Each row below is a small network's average activation on inputs in which a field has the value named, seen along a few directions.
Values that are neighbours, or in one group, have similar rows; names and order tell nothing.
(in the rows, 500 means zero)
Strong random noise was added to every row along 17 fixed directions; ignore it. To show where, here is one row again and again, with new noise each time:
[508 612 597 562 602 511 672 450 506 283 572 281 574 569 615 546 484 412
 471 465 540 447 139 578 314 470 368 500 375 562 533]
[675 388 498 548 401 574 582 519 444 595 596 565 624 584 515 397 566 467
 400 411 452 422 318 444 556 376 319 518 526 418 511]
[440 513 461 424 600 511 386 518 494 391 499 582 655 425 506 487 677 347
 533 451 465 629 532 474 677 675 391 621 516 647 536]
[564 496 472 435 357 560 583 461 349 474 421 577 545 498 543 537 306 666
 430 606 485 466 417 556 470 434 408 464 488 604 483]
[427 760 388 445 521 401 383 661 517 648 630 374 505 493 566 517 440 570
 605 497 496 633 336 393 549 596 349 536 474 554 450]
[526 467 493 531 574 562 512 429 436 530 502 552 635 516 630 500 476 376
 425 488 437 587 525 597 461 606 360 521 475 606 498]
[536 534 478 641 432 648 483 602 576 544 552 243 538 293 631 553 451 420
 536 407 604 463 462 526 574 678 365 432 400 426 477]
[411 429 532 516 592 551 458 313 516 447 408 469 573 540 582 536 412 482
 473 501 523 467 448 662 280 491 515 575 576 604 513]
[518 637 514 465 485 540 557 370 492 553 432 490 599 439 573 496 339 442
 468 625 660 302 481 646 595 444 409 575 620 691 518]
[610 493 711 514 548 374 514 586 571 453 518 493 470 519 408 500 568 253
 509 401 647 534 433 505 554 522 399 446 451 434 584]
[642 369 431 626 376 568 612 525 542 408 557 467 472 267 473 546 399 530
 515 481 351 458 649 620 614 475 528 380 395 384 318]
[428 711 532 604 583 646 548 458 551 513 495 459 564 468 514 444 560 243
 549 533 265 580 498 578 582 618 564 533 369 342 503]
[422 436 658 438 560 701 517 413 371 533 425 543 489 345 651 613 592 500
 492 539 660 421 499 393 543 574 448 471 604 472 581]
[608 397 667 454 507 371 462 428 531 391 434 672 553 555 480 501 429 431
 423 430 583 573 528 626 421 368 369 532 612 633 578]
[500 576 649 558 588 488 607 457 499 308 418 577 441 541 571 556 607 547
 439 543 451 559 527 478 498 504 404 522 448 743 581]
[416 432 364 527 436 611 358 463 614 631 520 442 475 381 557 532 665 502
 527 405 506 499 438 392 587 578 615 623 611 495 299]
[615 354 461 442 479 477 524 544 397 524 597 662 593 439 448 437 513 324
 443 483 489 582 620 522 669 508 526 341 476 236 441]
[340 474 582 552 526 645 305 384 595 441 341 497 516 547 406 400 578 511
 623 450 500 403 348 486 502 421 518 572 687 275 593]
[408 539 455 441 745 357 624 454 497 469 674 343 544 572 502 513 575 543
 531 572 607 260 355 483 415 394 558 586 535 625 538]


U, 18 values:
u7: [535 482 352 476 352 540 523 472 468 459 551 517 577 540 536 443 579 536
 422 501 543 436 296 437 575 437 444 549 538 615 371]
u16: [597 421 444 495 463 454 519 453 533 504 645 561 537 450 549 457 485 471
 485 447 482 484 524 548 569 393 493 460 606 444 388]
u17: [756 435 501 602 439 516 625 448 386 515 404 621 565 641 526 430 308 424
 404 526 345 501 538 674 524 523 186 468 449 679 446]
u5: [487 436 351 482 376 684 461 540 469 509 575 473 611 406 556 454 544 684
 471 463 486 399 576 396 586 432 500 538 560 391 615]
u4: [528 490 321 526 531 515 616 467 360 507 464 511 539 488 617 562 444 651
 431 660 504 423 671 522 535 638 317 528 438 897 465]
u15: [403 560 634 474 582 543 622 434 388 401 429 554 366 523 584 587 646 629
 513 587 528 469 386 332 471 467 462 473 526 619 470]
u18: [362 271 381 513 578 639 370 394 389 237 409 539 438 415 503 535 661 634
 664 456 433 498 407 343 599 606 346 396 633 393 256]
u9: [496 560 490 526 390 540 404 473 683 347 479 496 650 369 510 423 506 291
 444 423 572 566 662 646 564 451 601 523 539 365 594]
u13: [419 363 486 501 664 515 401 464 469 316 403 473 542 495 443 524 564 454
 615 487 514 484 542 577 498 702 419 532 485 597 607]
u14: [454 688 415 598 462 491 305 407 715 485 397 578 409 461 431 386 431 567
 621 519 381 520 668 555 753 406 424 537 735 499 331]
u3: [621 372 502 613 629 417 615 478 497 527 678 422 435 451 552 512 491 365
 537 444 513 459 525 563 541 508 451 319 486 365 262]
u11: [597 493 650 485 465 559 602 423 527 486 519 480 516 484 682 575 553 412
 335 438 636 501 495 509 371 490 479 594 515 665 604]
u12: [578 514 518 482 473 475 487 507 651 687 601 443 500 373 636 595 632 328
 401 340 631 560 586 455 528 572 559 701 558 767 358]
u1: [540 370 651 617 564 589 528 343 454 608 315 572 393 608 519 495 409 456
 472 527 451 479 629 608 346 542 510 431 537 474 480]
u6: [508 584 447 345 443 476 641 555 407 286 673 439 482 257 670 686 425 659
 493 510 532 597 409 435 519 439 508 421 453 610 318]
u2: [497 517 385 562 604 415 596 478 612 665 586 377 548 600 425 444 544 226
 446 515 451 410 568 641 433 599 768 611 349 581 468]
u8: [609 480 583 565 550 421 503 617 525 640 549 619 438 586 490 474 630 439
 464 454 444 580 653 386 573 550 377 502 445 552 634]
u10: [522 383 742 565 523 454 427 386 659 233 413 547 461 500 582 551 527 419
 422 283 664 668 551 589 252 349 477 468 638 503 524]
A value of U combines one of 6 hidden first parts with one of 3 second parts; all combinations occur once.
u11 and u5 share the first part; u11 and u17 share the second. Which value has the first part of u17 and the second part of u5?
Answer: u14
u9 and u8 share the first part; u9 and u10 share the second. Which value has the first part of u10 and the second part of u8?
Answer: u12
u3 and u15 share the first part; u3 and u16 share the second. Which value has the first part of u16 and the second part of u15?
Answer: u7

P, 18 values:
p13: [544 163 444 280 484 513 441 381 411 678 602 553 517 231 537 689 495 281
 522 406 748 421 437 486 549 569 536 464 674 369 197]
p6: [237 509 356 496 742 320 333 412 466 309 560 496 276 770 632 505 804 555
 527 476 653 762 197 222 433 581 533 276 617 357 120]
p3: [237 387 546 373 673 714 468 368 382 594 464 316 519 445 756 646 632 489
 436 483 843 416 375 353 260 655 743 518 583 447 554]
p9: [434 464 687 484 657 515 566 492 537 505 404 370 413 522 238 535 731 346
 690 510 506 224 367 422 524 585 587 702 489 570 580]
p18: [218 835 575 422 699 450 251 455 559 487 458 446 469 600 571 405 557 410
 655 520 697 615 331 383 536 497 439 472 728 318 524]
p1: [449 519 383 633 368 478 571 506 518 336 147 280 337 630 296 591 366 542
 550 704 561 338 309 674 449 817 576 449 168 882 354]
p4: [585 731 429 632 487 310 696 479 649 566 624 403 252 711 498 542 456 563
 438 520 234 604 307 502 343 377 691 516 329 584 171]
p14: [514 677 411 433 525 415 490 559 514 425 720 566 538 497 510 458 515 567
 566 456 242 687 366 416 569 341 424 541 509 354 423]
p10: [638 301 520 483 822 372 748 263 493 810 851 458 462 391 581 596 409 199
 524 539 507 257 658 697 384 366 609 462 621 363 211]
p7: [632 324 718 595 580 323 557 550 573 461 522 420 206 460 318 575 462 706
 677 452 595 267 560 432 492 307 390 376 605 410 515]
p17: [469 494 627 344 596 414 402 549 440 462 519 708 551 530 441 478 692 518
 531 483 517 579 517 351 611 473 395 620 617 588 754]
p5: [489 327 472 595 499 402 426 353 723 571 628 526 418 470 424 447 380 553
 520 442 387 450 623 689 297 175 794 491 672 184 366]
p15: [468 522 412 441 263 572 310 667 620 202 397 409 593 231 409 473 432 624
 586 432 624 530 586 530 739 575 567 482 494 423 651]
p11: [457 412 449 586 569 581 549 530 579 461 611 416 592 511 533 476 867 415
 409 370 481 453 462 345 502 548 558 655 430 600 564]
p12: [659 230 479 473 514 301 587 557 354 403 614 423 497 536 447 576 158 706
 535 510 588 366 515 661 235 362 272 282 457 452 519]
p16: [737 428 573 563 373 408 534 722 615 516 614 347 515 320 492 580 434 269
 478 260 657 575 470 546 551 614 313 435 351 543 418]
p8: [643 579 417 467 297 531 691 610 481 359 508 471 695 478 291 410 525 236
 445 550 404 450 348 618 703 556 612 553 217 543 483]
p2: [218 415 607 339 684 565 407 432 378 261 404 531 419 409 438 613 593 663
 685 558 439 516 398 408 397 528 691 471 573 352 548]
A value of P combines one of 6 hidden first parts with one of 3 second parts; all combinations occur once.
p14 and p10 share the first part; p14 and p13 share the second. Which value has the first part of p13 and the second part of p10?
Answer: p12
p11 and p1 share the first part; p11 and p3 share the second. Which value has the first part of p3 and the second part of p1?
Answer: p2
p8 and p18 share the first part; p8 and p15 share the second. Which value has the first part of p15 and the second part of p18?
Answer: p7
